Each row below holds a small network's activations on one input, seen along a few directions.
Each table varies a few parts of the input and shows all the possible inputs, shuffled.
A made-up example of a description, with smaller parts first: values(3) and (point or line(9) or (ring(5) and line(6))).
Shared parts are said once, and a part with two or three values counts as separate values.

Other details of the inputs shift rows strongly along two fixed directions, in all tables alike. That doesn't count.

A family of inputs:
R1: [-5  6 -6  3  2  5 -2  2  2 -1 -6  4]
R2: [ 87 -58 -15 -23  18 -45 -45  40   4  13  45  51]
R3: [ -6   2  -4   6  -4   3   0   1   9   7  -2 -11]
R4: [-4 -1  5  2 -1  7 -1  3 14  4 -6 -7]
R5: [ -4   8   9  12   9   2  -3  -3  -4   2  -6 -10]
R6: [ 6  3  2 -2  6  7 -1 -1 -7 -1  0  3]
R7: [ 6  1  2  4  1  5  1  3 -6 -3  2 -6]
R8: [-7  0 -1 -2 -5  0 -1  3  5 -1 -2 -4]
R9: [-5  4  8 11  6 -3 -3 -1 -7 -3  0 -8]
R10: [ 2  1  3  3  3  8  0 -1 -8 -3 -4 -5]
R11: [-4 10  3  7  9 -3  2 -7 -6 -7 -3  3]
R12: [-7  1  5  1  2  9  1  2 14  6 -5 -3]
R13: [ 2  1 -4 -2  1  3 -5  4  0  6  0  8]
R14: [-1 -2 -3  3 -1  2 -8 10  1  1  0 -3]
R15: [ -8 -10 -14 -66 -49 -36  63 -66 -42 -44  18  40]
R16: [-4 -5  3 -2 -4  0 -1  2 11 -2  1 -4]
R17: [-7  1  2  4  6  8 -1  5 17  2 -7 -3]
R18: [-9  2  0  2 -4  5  0  0  6  4 -9 -5]
R19: [-5  6 -5 -1  1  2 -1  2  9  0 -7  2]
R20: [-6  2 -1  0 -6  1  4  4  5  5 -2 -6]
R21: [ -3   5   5  12   4  -2   1  -7  -6   1   4 -10]
R22: [-1 11  7 10 11  2 -5 -2 -2  4 -2 -3]
R23: [ 0 -1 -4  0 -6  0  2  3 -3  2  2  1]
R24: [-6  5 -2 -3 -3  4  2 -1  6  4 -4  3]
R25: [ 2  2 -3 -1  6  5  1 -3 -8 -8 -2  6]
R26: [-2  6  7 10  5 -4  4  0 -8  1  0 -8]
R27: [ 2  0  4  5  4  6 -5  4 -6 -4  0 -9]
R28: [-1  0 -6  4 -2  3 -4  2  1  7  2 -6]
R29: [-5  2 -2  4 -2  5 -4  3  0  4 -7 -3]
R30: [-6  0  4  0 -6  4  7  2 10  2  0 -7]
Each input here is: line(5) and line(6).
Question: Changing only the line(6) part turns R12 into R30. The same change can be made to R6. Which row results?
Answer: R7
Question: A walk changes only the line(5) part. It starts at R21 and steps to R2. List the rest of the walk in order.
Answer: R28, R3, R15

A family of inputs:
R31: [ 55 -33  -7  13  36   2 -60  64  30  21  12   7]
R32: [ 40 -33  -6 -37 -15 -23   3  -3 -25 -19  23  37]
R33: [  6   2 -16 -19  -6 -16  15 -19 -16 -13   7  29]
R34: [ -4   0   2  -6 -10 -24  10 -16 -26 -12   8   8]
R35: [ 18  -2  14  38  45  15 -53  50  45  47  -9  -7]
R36: [ 26 -17  -6 -27 -12 -12   9 -12 -23  -7  18  22]
R37: [ 30 -19   7  36  33  -2 -63  60  23  42   7 -18]
R38: [-54  45  12  31   7  33   9 -10   6   0 -37 -32]
R39: [ 13 -29 -13 -41 -26 -26  17 -16   7  -3  19  27]
R40: [-27  11  -7  -4 -21   7  21  -8  20   6  -9  -8]
R41: [  0  -7   9 -11 -14  -4  20 -21 -24 -22   6   0]
R42: [ 22 -14  -5 -20  -8 -38   9 -19 -27 -10  27  29]
R43: [ 14  -7   5 -27  -2 -14  12 -21  -9 -10   4  35]
R44: [ 13  -4  -2 -26   0 -14  14 -19  -9 -13   6  34]
R45: [  8  -7  -1 -27  -9 -26   3 -14 -14 -10   1  43]
R46: [ -9   6  14   4   1  -7  18 -18 -13 -25   2 -11]
R47: [-13  13  -9  -1 -14   7   2  -6 -21  -6  -9  -3]
R48: [  6   0  28  67  53  33 -56  63  44  36  -8 -61]
R49: [ 68 -41  -8   7  29 -18 -61  60  18  42  29  23]
R50: [-10  10  11   5   0  -1  16 -22 -14  -8   5 -17]
R51: [ 16  -6 -20 -21 -11 -15   8 -13 -22  -9  13  29]
R52: [ 22 -17   0 -22  -9 -20  12 -18 -25  -7  20  17]
R53: [-19 -10   2 -12 -23   4  18 -11  17  -8  -4 -11]
R54: [ 48 -23   3  26  43 -25 -52  50  24  33  25   5]
R55: [-22  -6  -8 -14 -28 -10  12  -8  11   2  -4   1]
R56: [-49  40  16  40   6  15  10 -12  -5  -4 -22 -48]
R57: [-26  19   2   9 -14  15  10 -10 -19  -2 -15 -19]
R58: [ 24 -25  -7  20  22  -3 -60  74  60  46   4  -6]
R59: [ 42 -25 -19 -40 -13 -23   3  -9 -26 -12  25  41]
R60: [-42  38  20  37  13  26  20 -19   1  -2 -16 -54]
R61: [-57  45   3  32   2  35  12 -11  -2  -5 -36 -38]
R62: [-40  32  11  31  -1  55   9  -1   1  -6 -29 -53]
R63: [-51  42  -3  29  -6  37  10 -10  -8  -4 -33 -41]
R64: [-27  28   4   8   2  13  17 -20   0  -3 -15  -1]
R65: [ 29 -26   4 -39  -5 -26   6 -14 -11 -21  10  51]
R66: [-18  15   6  15  -6   8  13 -17 -15   4  -4 -21]
R67: [  5 -21 -13 -30 -28 -26  14 -13   8   3  14  26]
R68: [ 15  -4 -17 -20 -16  -9  10 -12 -24  -6  12  23]
R69: [-33  13  -2  -6 -19  19  27 -13  22   0 -13 -20]
R70: [ 32 -16  12  27  48  13 -57  60  46  26  -1  -3]
R71: [-52  23   8  13 -17  39  26  -6  29  -7 -29 -44]
R72: [  1   4  -9 -14  -1  -1  18 -18 -10 -16  -1  15]
R73: [ 20 -17 -10 -30  -4 -16  11 -10 -14 -28   9  35]
R74: [-21  23  -6   8  -3  27  17 -16 -10  -8 -14 -22]
Question: What is each input in this table made of?
Answer: line(4) and (values(2) or line(9))
Question: Changing only the line(4) part turns R63 into R74. The same change can be made to R56. Which row results?
Answer: R60
Question: Changing only the line(4) part turns R69 into R58. The same change can be made to R50. Which row results?
Answer: R34
Question: Which other rows does R62 become when the line(9) part takes its other values? List them by row number.
Answer: R31, R32, R41, R46, R48, R65, R70, R73
Question: Which other rows does R39 become when the values(2) part takes its other values? List them by row number.
Answer: R69
Question: Which other rows does R61 become when the line(4) part takes its other values? List them by row number.
Answer: R33, R72, R73

A family of inputs:
R75: [  1  -3  -5  -1  -9  -8  -1   3 -11  -3   6  -3]
R76: [ 5  2 -8 -2 -3 -2  1 -4 -9  5  5  4]
R77: [ 8 -7 -2 -4 -5 -1  2 -1 -9 -5  7 -5]
R78: [ 4  2  5 -3  7 -3  2 -6 -1 -5 -1 12]
R79: [  2 -14   3 -12 -12   1   6   0   9   2   4   0]
R80: [-19  16  18  73  51  59 -55  71  83  53 -31 -72]
R81: [-66  43   4  26 -12  55  29 -16  21  -2 -39 -56]
R82: [  2   0   6  -4   5  -5   0  -4  -2 -10  -3  11]
R83: [ 57 -37  12  45  60   2 -87  94  56  50  16 -22]
R84: [  3  -5   5  -4   4  -1  -1   1  -3 -13  -2   6]
R85: [ 9 -3  0 -5  2  3  6 -6 -5 -2  6  2]
R86: [ 9 -3 -4 -5 -1  4  4 -5 -7  0  6  1]
R87: [ 7 -1  1 -7  3  6  3 -3 -4 -6 -1  8]
R88: [ -1  -1   4  -2   3 -10  -2   0  -4  -9  -3  10]
R89: [  1  -1   1   2   0 -14  -1  -2  -7   0   6   0]
R90: [ 2  4  3 -3  7 -6  1 -5 -3 -2 -1 14]
R91: [  4  -5  -3  -6  -2   4  -2   4  -7 -11  -3   5]
R92: [ -5  -7   1  -7 -12 -12   2  -2   9   7   2   5]
R93: [  1  -3   6  -3   4  -7  -1  -1  -3 -12  -3   8]
R94: [-71  42  13  33 -16  41  24 -17  13   9 -36 -59]
R95: [ -4  -9   7  -8 -10  -8   6  -5  12   2   2   2]
R96: [ -5  -2 -15 -12 -12  -1   2   3  13   3  -2   8]
R97: [ -4  -9   5  -8  -9 -12   4  -3  10   5   2   4]
R98: [-62  35  14  29 -15  52  25 -15  14   5 -34 -63]
R99: [ 56 -29   0  41  58  13 -94  97  52  55   5  -9]
R100: [-61  48   9  40  -6  46  21 -20  -4   4 -31 -62]
R101: [  0  -4   6   2   0 -15   1  -1  -5  -5   7  -1]
R102: [  3   0   4   1   3 -12   2  -8  -4   1   7   2]
R103: [ -2   1   0  -2   1 -10  -4   1  -6  -7  -4  10]
R104: [ 6  2 -7 -6 -2  5 -1 -1 -8 -1 -2 10]
R105: [ 9 -2  0 -6  3  5  4 -5 -4 -3  3  6]
R106: [ 3  5 -5 -2  1 -5  0 -5 -6  5  1 11]
R107: [ 6 -6  6 -2  2 -6  4 -4 -5 -7  7 -4]
R108: [ -6  -2  -9 -10  -7 -10   4   1  17   3  -1  12]
R109: [ 1  5 -1 -2  4 -6 -1 -4 -4  0 -2 14]
R110: [ -5  -3  -4 -11  -4  -9   5  -1  19   0  -1  12]
R111: [  2   3  -1   0   3 -10   2  -7  -5   5   5   7]
R112: [ 9 -5 -3 -4 -3  2  3 -4 -8 -1  7 -2]
R113: [ -1   0  -6  -4  -5  -2  -5   3 -10  -7  -3   8]
R114: [ -1 -11   6  -9 -10  -2   7  -3  11   1   2  -1]
R115: [ 7 -1 -7 -3 -3  2  2 -3 -9  3  5  3]
R116: [ 5 -2 -3 -7 -1  6 -1  1 -7 -8 -3  7]
R117: [-2  1 -4 -2 -3 -8 -5  3 -8 -6 -4 10]
R118: [  3  -2  -6  -1  -7  -7  -1   0 -11   0   6  -2]
R119: [  5  -3   4  -6   5   0   0  -2  -3 -10  -2   9]
R120: [ 7  1 -7 -5 -1  4  1 -3 -8  2  2  7]
R121: [ 3  4  3 -2  7 -7  3 -8 -3  2  2 11]
R122: [ 5  4 -8 -4 -1  0 -1 -3 -8  4  2  9]
R123: [  3  -6   7   0   0 -12   3  -2  -4  -9   7  -2]
R124: [  0  -2  -3   2  -6 -13  -2   2  -9  -1   6  -1]
R125: [ 8 -5  4 -2  3 -4  5 -7 -4 -4  8 -1]
R126: [ 3  2  3  0  6 -9  4 -8 -3  2  5  6]
R127: [ -2  -6  -3 -12  -4  -7   6  -1  20  -3   0  11]
R128: [  5  -4  -5  -2  -6  -2   0   1 -11  -2   6  -4]
R129: [ 9  0 -4 -6  1  7  3 -3 -6  0  2  5]
R130: [  6  -8   3  -3  -4  -3   3   1  -7 -10   8  -5]
R131: [ 6 -8 -1 -3 -7 -2  2  2 -9 -8  7 -5]
R132: [ 7  0  4 -5  6  2  2 -4 -2 -6 -1 10]
R133: [  0 -11  -5 -11 -17   0   2   2   5   6   2   0]
R134: [  1  -1  -4   1  -5 -12   0  -2  -9   1   6   0]
R135: [ 2 -3 -6 -5 -5  2 -4  5 -9 -8 -3  6]
R136: [ 1  2 -7 -5 -3  0 -4  1 -9 -4 -4 10]
R137: [ 0  2  4 -3  6 -7 -1 -2 -3 -6 -3 12]
R138: [-57  45   9  38  -5  49  22 -19  -3   2 -30 -63]
R139: [ 5  2  5 -2  7 -4  4 -8 -1 -1  2  9]
R140: [ -2  -8  -6 -10 -17  -4   1   2   5   8   2   3]
R141: [ 6 -1  5 -1  6 -6  5 -9 -2 -1  6  5]
R142: [ 7  0 -3 -7  0  8  1 -2 -6 -4 -1  8]
R143: [ -1  -2   1   2  -2 -15  -1   0  -7  -3   6  -1]
R144: [ 3  4 -7 -5 -2  1 -3 -1 -8  1 -2 11]
R145: [ 3  3 -5  0 -1 -7  1 -5 -7  6  5  6]
R146: [ 9 -3  4 -2  5 -1  6 -7 -3 -2  6  3]
R147: [-1  3  0 -3  2 -8 -3 -2 -6 -4 -3 14]
R148: [  2  -2   5   1   2 -14   2  -4  -5  -3   7   0]
R149: [  5  -6   2  -6   0   2  -1   2  -5 -13  -2   5]
R150: [  6  -3   1  -7   2   4  -1   0  -5 -10  -2   8]
R151: [-1  3 -5 -4 -1 -5 -4  0 -7 -3 -4 13]
R152: [  2   1  -5   1  -3 -10   0  -4  -9   4   7   3]
R153: [ 9 -1  4 -4  7  1  4 -6 -2 -2  3  7]
R154: [ 7 -7  2 -4 -2 -2  4 -3 -7 -7  8 -5]
R155: [  4  -6  -5  -2  -9  -4   0   3 -11  -5   6  -4]
R156: [ 1  5 -5 -3  0 -4 -2 -2 -6  2 -2 13]
R157: [  0  -8  -7 -15  -7   3   7   1  17  -4   0   7]
R158: [ -3  -5 -14 -14 -12   3   5   3  13   1  -1   7]
R159: [ 5 -3  6  0  4 -9  4 -8 -3 -2  8  1]
R160: [ 8 -6  1 -4  0  0  5 -5 -7 -4  8 -2]
R161: [ -8   0 -12 -10 -10  -6   4   1  14   4  -2  10]
R162: [  1   1   0   2   1 -12   1  -6  -7   3   7   3]
R163: [  4  -4   7   0   2 -11   3  -5  -4  -6   7  -2]
R164: [ 2  5 -1 -1  4 -7  1 -7 -4  4  1 11]
Question: Changing only one part turns R164 into R121. The same change can be made to R162. Which row results?
Answer: R102
Question: Changing only one part turns R89 into R107. The same change can be made to R103. Which row results?
Answer: R84
Question: Changing only one part turns R118 into R77. The same change can be made to R96. Which row results?
Answer: R81
Question: What is each input in this table made of?
Answer: ring(9) and (values(2) or line(8))
Question: Which other rows does R101 become when the ring(9) part takes its other values? List them by row number.
Answer: R75, R83, R123, R124, R130, R131, R143, R155
Question: List by row number the other rows that have the ring(9) part in common with R87.
Answer: R79, R85, R105, R130, R149, R150, R154, R157, R160
Question: A walk changes only the ring(9) part. It starts at R111 and steps to R145. List the rest of the walk in order.
Answer: R76, R115, R86, R85, R146, R141, R126
